Here are a small network's activations along a few directions, averaged over the inputs that share one value of a field.
Related values have similar rows: they may be neighbours, one step apart, or belong to one group.
Random noise pushes rows far along 2 fixed directions. That doesn't count. These rows show it; they differ only by the noise:
[  66 -225  171  169  -80 -115   21  -64 -142   64   83 -147 -114  135
   77 -140   39   80]
[ 177 -144   76  231 -137   -7 -253  -80  -61   41  -73   74   -6   88
  -50  -74   76   -2]
[ 263 -112   69  361 -224   90 -536 -155  -26   13 -183  274   37   57
 -136  -32  119 -124]
[ 139 -181  129  236 -131  -39 -183  -95  -97   45  -17    8  -56  106
   -3  -99   68    7]


VOFUT, 13 values:
papo: [-338  -76  123 -222  253  -20  423  -35 -139  -17  320 -214 -155  -79
  285 -130  -71   60]
filil: [-145   -4 -274 -686  417 -115  719  366   28 -135  132 -212  133   47
  129    5  -76  434]
zuz: [-236  174  -81 -187  227   56  281   38   42 -100   56  -86  -16 -167
   80   69  -98  -29]
kodiz: [  91 -158   52  319 -127  182 -661 -289    3  -35  -84  358  -31  -98
  -52  -20   63 -255]
dut: [ -35 -296  270  207 -128 -252  157  -33 -162   75  126 -183 -169  135
  173 -158  -49   88]
vazu: [-265   61  221  -68   15  -98  472  -35  -86  -53  278 -236 -284   -2
  227   33  -75 -124]
favig: [-244  185   28 -141  132  116  306   -3   22  -17  159  -81 -100 -164
  100   93  -58 -106]
veta: [-181   78  194  -84   33  -41  340   18  -41   78  202 -360 -160  113
   86   52  -19   44]
zadob: [  41  115 -183 -224   65 -109  184  252   53   78  -85 -133  113  -16
 -145   63   19  235]
luz: [  16 -215  103   54   10 -170  191  -18  -67   78  163 -348 -125  111
  119 -147 -175  154]
zezat: [ 314   -3 -409 -183  -29    8 -245  177  161 -126 -223  308  325  -11
 -184   36   14  112]
faba: [ -43  232  219  284 -216  246 -466 -267   42  -79 -109  310  -41  -52
  -53   95  153 -454]
lovab: [  70  149  -14  271 -179   40 -410 -122   67   96 -229  212   78  -37
 -220  113   50 -250]
VOFUT is arranged as a ring.
Going along VOFUT from papo by way of its neighbour filil, in what order are zuz, kodiz, dut, favig met?
Answer: kodiz, dut, favig, zuz
Name the neighbours of lovab, in listed order.
Answer: veta, zadob

GUZOT, 9 values:
lok: [ 158 -196 -257   53  206  170 -529 -180   69 -256 -204  172  -74 -165
  -13 -342 -294  194]
ritu: [-113   14  359  478 -224  217 -550 -423 -110  -73  202  497 -313 -220
 -115  476  141 -849]
nelet: [ -43 -565  317  207   83 -168 -614 -450 -364 -222  187  190 -320   42
   80 -367   45 -185]
vamed: [ 424   16   41  204 -503 -407   55   52   23 -205 -116  -14 -202  349
  -35 -155 -167  -92]
milu: [ -92  512 -317 -446  217   17  156  425  171  430 -404 -281  489  -13
 -376 -140  125  494]
gamaz: [ 703  169 -795 -307 -147  -29  157  692  508  -17 -584  227  682  200
 -306  293  -32  586]
fevab: [-595 -227  468 -263  285  -28  870 -244 -300  -66  874 -674 -693  110
  556  115   74  -87]
dodoz: [-160    3  578  495 -309  602 -171 -429  -28 -209  209  352 -153  -10
  437  140  148 -479]
sebod: [-231  -45  348  553 -121 -186 -297 -170 -262  496  -93  -59  141 -250
 -141  -98  134 -288]
GUZOT is arranged as 4 separate groups.
List the group mates of fevab, in the order listed.
Answer: ritu, dodoz
List the group mates of sebod, in the order listed.
Answer: milu
List the group mates of lok, in the order listed.
Answer: nelet
